Each row below holds a small network's activations on one input, seen along a few directions.
In each table, some parts of the input vary, and every possible input appears once, in random order.
Descriptions start from the smaller parts, as in this example, which fits no table here: line(6) and (point or line(11) or (values(3) and ring(8))).
Shared parts are said once, and a part with two or three values counts as separate values.
In the rows, zero is written as 128.

Other details of the inputs vary at random and push rows far along two fixed directions, the same in every table; ignore that.
To show where, the next rows are all for the same input, with only those details redrawn:
[129 121 124 125 130 135 128 129 125 139 123 137]
[189 155 146 220 177 110  94 132 108  72 114 201]
[151 137 115 157  94 143 102 163 100 133 115  77]

Rows:
r1: [123 119 124 130 127 123 139 135 124 132 131 135]
r2: [125 119 127 131 122 131 131 129 124 139 124 140]
r3: [127 122 121 124 135 127 136 136 125 132 129 133]
r4: [112 124 131 130 131 119 124 116 134 123 129 122]
r5: [123 116 129 126 129 119 131 121 132 119 133 124]
r6: [117 139 129 125 133 133 126 117 138 123 136 123]
r7: [122 116 125 126 126 115 128 129 135 124 133 129]
r8: [141 137 134 121 122 120 137 115 130 143 116 131]
r9: [126 118 130 124 120 125 124 126 123 135 124 139]
r10: [128 131 128 121 131 134 133 122 136 119 139 125]
r11: [114 134 124 128 136 132 128 129 142 126 125 127]
r12: [124 118 127 123 125 117 132 132 123 128 131 134]
r13: [125 118 131 123 128 122 134 125 120 124 131 129]
r14: [130 133 129 118 130 136 136 125 125 123 137 130]
r15: [129 121 124 125 130 135 128 129 125 139 123 137]
r16: [127 128 124 121 133 134 138 137 128 126 126 134]
r17: [132 133 132 119 126 143 128 119 125 130 131 134]
r18: [149 134 124 155  86 138 101 152  95 125 116  73]
r19: [131 134 127 117 127 142 127 125 126 131 126 137]
r20: [132 131 138 117 124 137 125 120 124 131 132 134]
r21: [126 123 139 119 129 124 135 127 122 123 134 128]
r22: [110 125 124 137 130 120 128 126 137 131 129 128]
r23: [147 159 122 158  94 118 108 147 117 132 115  58]
r24: [137 135 129 123 129 110 141 118 141 133 125 121]
r25: [129 135 123 116 132 135 134 131 126 124 132 133]
r26: [116 141 124 123 135 132 124 123 139 124 131 126]
r27: [114 127 121 132 138 124 125 128 138 132 128 126]
r28: [127 133 122 119 133 133 131 128 137 120 134 127]
r29: [130 130 135 116 129 129 133 126 124 124 139 129]
r30: [125 120 119 128 135 125 132 132 137 128 131 128]
r31: [129 128 127 122 128 142 131 131 129 133 120 138]
r32: [124 121 138 122 129 122 132 124 133 118 136 122]
r33: [125 127 122 124 133 132 135 134 140 122 128 129]
r34: [139 137 131 120 127 112 144 121 129 136 123 126]
r35: [111 123 127 130 128 114 121 124 136 127 129 127]
r36: [113 129 140 126 132 122 125 119 135 122 133 120]
r37: [128 123 142 120 124 132 128 121 122 130 128 132]
r38: [117 137 136 123 132 127 122 118 137 124 138 122]
r39: [121 117 122 133 128 121 136 131 136 128 133 130]
r40: [128 129 134 119 130 127 129 123 135 120 141 124]
The inputs of r5 and r4 match in every part but one. If r10 is changed in the same way as r5 into r4, which row does it become?
> r6
The inputs of r39 and r1 match in every part but one. If r30 is changed in the same way as r39 into r1, which row does it become?
> r3
What do these inputs look like to the network?
> line(4) and (point or ring(9))
Which other rows agree with r2 in the line(4) part? List them by row number.
> r8, r9, r15, r17, r18, r19, r20, r31, r37

Rows:
r41: [116 116 129 125 123 123 125 128 124 122 137 135]
r42: [121 109 125 124 125 129 127 130 131 121 137 130]
r43: [116 139 126 122 134 135 125 126 131 127 134 130]
r44: [124 129 128 120 130 129 129 123 140 114 143 124]
r45: [124 135 119 125 136 132 132 129 142 130 124 128]
r46: [136 123 138 119 132 134 139 124 124 129 125 125]
r47: [120 135 134 126 128 125 120 107 145 133 128 121]
r48: [114 116 136 128 130 121 132 129 121 130 125 126]
r49: [189 176 154 231 169 100  84 133 108  43 132 181]
r50: [129 134 126 120 126 135 135 127 123 143 121 139]
r51: [113 119 123 127 133 133 124 130 123 133 129 142]
r52: [118 141 123 126 132 127 131 127 135 133 125 130]
r53: [138 129 123 122 129 139 135 131 129 139 120 136]
r54: [137 131 129 119 123 117 138 124 123 137 126 135]
r55: [121 116 117 132 132 131 131 135 134 138 121 135]
r56: [137 122 131 115 123 137 131 125 127 123 136 133]
r57: [154 143 103 173  48 128  90 194  83 136 114   9]
r58: [129 132 129 117 128 142 128 127 118 136 129 140]
r59: [123 133 122 122 137 139 126 129 138 124 132 127]
r60: [126 112 119 128 128 114 136 131 136 134 128 130]
r61: [136 127 125 117 131 147 129 130 125 134 128 136]
r62: [129 131 121 124 132 116 137 124 143 126 132 122]
r63: [122 129 135 123 139 127 136 124 137 121 130 117]
r64: [116 122 121 132 128 126 129 134 126 140 121 137]
r65: [116 135 139 122 135 122 136 121 130 123 131 119]
r66: [123 138 125 123 128 111 136 122 136 129 132 124]
r67: [121 111 131 130 133 126 133 131 128 127 125 122]
r68: [120 114 118 128 133 139 125 134 129 131 128 134]
r69: [130 130 142 119 128 129 137 123 116 131 125 128]
r70: [131 127 135 114 120 132 130 123 120 126 136 136]
r71: [142 125 125 118 126 122 140 125 131 135 127 132]
r72: [135 128 138 120 121 132 121 108 131 140 120 131]
r73: [120 116 132 133 125 123 116 115 135 138 122 130]
What do these inputs look like to the network?
> values(3) and (point or (values(2) and ring(5)))
The inputs of r59 and r61 match in every part but the values(3) part. If r45 is changed in the same way as r59 into r61, which row does it become?
> r53
Change only the values(3) part in r64. List by row number the other rows that result.
> r50, r52
Change only the ring(5) part in r48. List by row number the other rows that result.
> r41, r51, r57, r64

Rows:
r74: [143 138 138 129 127 134 126 122 121 122 132 127]
r75: [137 118 124 136 127 134 124 137 115 128 122 138]
r76: [132 143 114 140 137 141 121 136 135 135 116 134]
r77: [132 130 132 140 128 110 125 124 134 123 124 121]
r78: [120 128 124 142 133 123 124 134 134 114 135 123]
r79: [134 129 130 133 130 144 120 132 120 120 133 133]
r80: [132 141 135 131 132 120 123 123 130 114 135 118]
r81: [146 134 136 127 121 130 127 128 118 125 127 134]
r82: [ 68  95 136  54 182 124 171  76 177 142 152 205]
r83: [140 127 134 137 126 116 131 130 119 132 120 130]
r84: [141 153 122 135 134 132 127 126 136 137 115 128]
r85: [146 128 132 132 124 124 130 127 116 130 121 132]
r86: [129 137 132 138 129 113 129 125 135 115 133 118]
r87: [134 142 139 129 128 130 125 122 126 113 132 122]
r88: [125 133 131 133 132 140 120 132 125 111 134 128]
r89: [123 121 123 145 131 120 119 134 133 121 126 126]
r90: [131 117 126 141 129 126 125 140 118 131 121 135]
r91: [ 74  94  95  65  62 149 143 150 128 193 130  39]
r92: [133 130 130 140 124 110 127 126 124 130 123 128]
r93: [137 124 128 132 125 140 122 138 117 123 129 139]
What do these inputs look like to the network?
> values(2) and (point or ring(9))
The inputs of r88 and r87 match in every part but the values(2) part. If r78 is changed in the same way as r88 into r87, which row does it become?
> r86
Change only the values(2) part in r74. List by row number the other rows that result.
> r79

Rows:
r94: [116 115 138 108 155 127 148 104 147 139 124 186]
r95: [127 135 127 136 127 136 114 133 124 120 129 119]
r96: [ 59  86  96  15  60 166 168 128 143 217 129  49]
r97: [141 137 126 132 120 135 120 131 120 128 120 125]
r98: [132 139 131 137 125 119 121 127 128 125 125 113]
r99: [133 122 120 140 125 125 122 141 128 121 128 120]
r100: [129 140 121 139 127 131 131 145 116 128 124 126]
r101: [138 130 128 140 121 134 122 136 121 136 120 127]
r102: [140 121 127 139 120 130 122 141 117 134 122 129]
r103: [142 136 129 134 126 134 119 131 118 134 124 122]
r104: [129 140 132 137 124 118 119 127 126 124 128 114]
r105: [134 133 129 133 125 136 121 131 124 114 136 117]
r106: [131 124 127 142 123 115 124 134 123 125 124 117]
r107: [146 135 131 130 118 136 125 129 117 123 124 124]
r108: [126 129 123 143 126 135 118 134 126 122 128 120]
r109: [134 139 137 134 120 119 125 125 124 118 132 113]
r110: [124 129 126 142 126 136 117 135 124 122 127 121]
r111: [118 105 135 107 159 122 148 104 138 141 131 185]
r112: [134 137 123 135 127 130 119 134 132 120 129 117]
r113: [ 60  91 100   9  66 159 174 127 153 204 144  34]
r114: [116 129 137 100 160 124 159 109 138 125 139 181]
r115: [132 137 124 136 126 133 117 134 131 121 132 118]
r116: [147 134 134 132 124 135 125 129 115 129 128 121]
r117: [126 134 130 143 123 118 121 129 126 126 125 116]
r118: [138 130 127 141 125 134 122 133 117 137 122 124]
r119: [134 123 122 141 126 119 126 138 126 125 125 118]
r120: [141 137 130 132 121 134 120 135 123 130 119 125]
r121: [118 107 130 106 155 122 147 103 139 137 130 187]
r122: [140 136 131 133 125 125 129 130 128 118 129 112]
r123: [142 136 130 134 122 134 119 134 122 133 123 125]
r124: [147 134 135 131 120 136 125 132 119 129 127 123]
r125: [139 122 122 137 117 130 122 138 115 129 119 130]
r126: [132 145 123 132 127 131 128 143 116 126 127 124]
r127: [104 120 141 103 163 128 140 101 144 127 134 177]
r128: [131 139 137 135 118 120 123 125 124 117 136 114]
r129: [129 133 128 144 124 120 124 129 127 127 122 115]
r130: [122 129 130 141 127 135 117 136 119 123 124 121]
r131: [137 137 136 135 122 121 127 126 125 119 129 112]
r132: [132 132 121 143 127 127 125 136 132 125 125 117]
r133: [120 122 134 102 158 126 144  96 143 136 130 183]
r134: [112 107 129 109 160 115 150 107 153 129 135 177]
r135: [125 120 139 100 155 127 150  95 140 131 134 182]
r136: [140 122 127 137 118 130 122 141 118 131 119 129]
r137: [138 131 123 139 121 134 122 131 118 133 120 126]
r138: [125 125 128 142 119 115 120 134 123 123 130 119]
r139: [106 109 138 110 156 105 147 101 147 131 134 176]
r140: [133 123 125 140 125 115 125 137 124 124 123 117]
r141: [109 105 130 110 159 121 145 108 152 128 139 180]
r142: [130 135 124 136 127 135 115 132 127 120 131 118]
r143: [146 135 135 130 118 136 126 133 120 126 124 123]
r144: [131 131 121 142 126 130 122 136 132 123 126 118]
r145: [109 115 129 106 160 119 156 117 136 133 134 186]
r146: [132 132 124 143 127 124 126 134 130 126 122 116]
r147: [132 134 132 133 124 137 120 132 122 114 134 118]
r148: [126 141 132 138 121 119 117 127 127 122 132 116]
r149: [109 117 135 110 161 113 151 100 153 132 128 173]
r150: [139 137 133 133 124 121 129 128 126 118 128 112]
r151: [139 135 127 132 125 131 125 133 129 115 133 115]
r152: [135 138 123 136 128 127 122 134 132 122 127 115]
r153: [131 133 137 132 125 136 120 132 117 115 131 118]
r154: [123 135 130 144 120 119 120 129 126 125 129 117]
r155: [129 131 122 143 125 133 119 136 131 123 130 120]
r156: [126 120 125 141 124 131 117 140 120 120 129 123]
r157: [136 138 126 136 128 124 123 132 130 124 125 114]
r158: [125 120 129 140 125 131 117 141 115 121 126 123]
r159: [137 135 129 134 123 134 123 133 128 116 137 117]
r160: [129 119 122 141 125 131 118 139 123 120 130 122]
r161: [134 139 128 136 127 120 123 130 128 123 124 113]
The inputs of r143 and r94 match in every part but one. If r153 is changed in the same way as r143 into r94, which row does it become?
> r130
The inputs of r151 and r144 match in every part but one. If r105 is changed in the same way as r151 into r144, which row does it become?
> r108
What do these inputs look like to the network?
> line(4) and (point or ring(5) or line(11))
Change only the line(4) part in r118. List by row number the other rows that result.
> r103, r111, r116
Change only the line(11) part in r138. List by row number the other rows that result.
> r99, r106, r119, r134, r139, r140, r141, r156, r158, r160

Rows:
r162: [139 128 119 142 109 130 122 146 116 138 121 105]
r163: [146 125 129 134 106 133 118 140 106 133 122 106]
r164: [121 131 141 135 152 119 128 114 140 107 135 158]
r165: [131 133 138 129 153 120 134 114 141 102 140 157]
r166: [129 124 130 138 153 128 131 123 134 120 130 169]
r167: [137 120 140 129 150 132 127 117 124 116 132 170]
r168: [127 127 133 138 151 110 130 112 138 119 123 161]
r169: [140 130 119 138 106 130 121 146 110 135 120 108]
r170: [149 152 127 129 110 139 123 134 118 136 119 101]
r171: [124 134 140 132 156 119 131 112 135 107 140 156]
r172: [132 122 138 133 149 133 130 120 126 118 128 172]
r173: [ 62  93 111  44 117 142 162 107 160 176 139 113]
r174: [141 137 128 134 109 122 125 138 123 119 131  93]
r175: [134 130 118 145 112 126 122 142 122 134 119  99]
r176: [132 125 132 136 154 113 133 122 136 125 122 166]
r177: [ 81 113 119  31 116 159 167 102 156 183 138 116]
r178: [129 130 116 143 115 137 118 145 123 127 124  99]
r179: [141 126 127 138 105 134 121 143 109 135 118 107]
r180: [130 136 131 140 108 121 120 137 123 125 125  94]
r181: [133 139 130 137 112 120 122 135 118 124 130  91]
r182: [127 125 130 135 158 124 129 126 137 118 127 166]
r183: [126 133 123 141 112 132 110 140 125 125 132  96]
r184: [134 130 117 136 109 140 117 149 111 129 126 109]
r185: [128 129 138 138 150 109 128 110 141 120 130 160]
What do these inputs look like to the network?
> values(2) and (point or line(11))
Which other rows agree with r181 in the values(2) part? List them by row number.
> r162, r163, r168, r169, r170, r174, r175, r176, r179, r180, r185
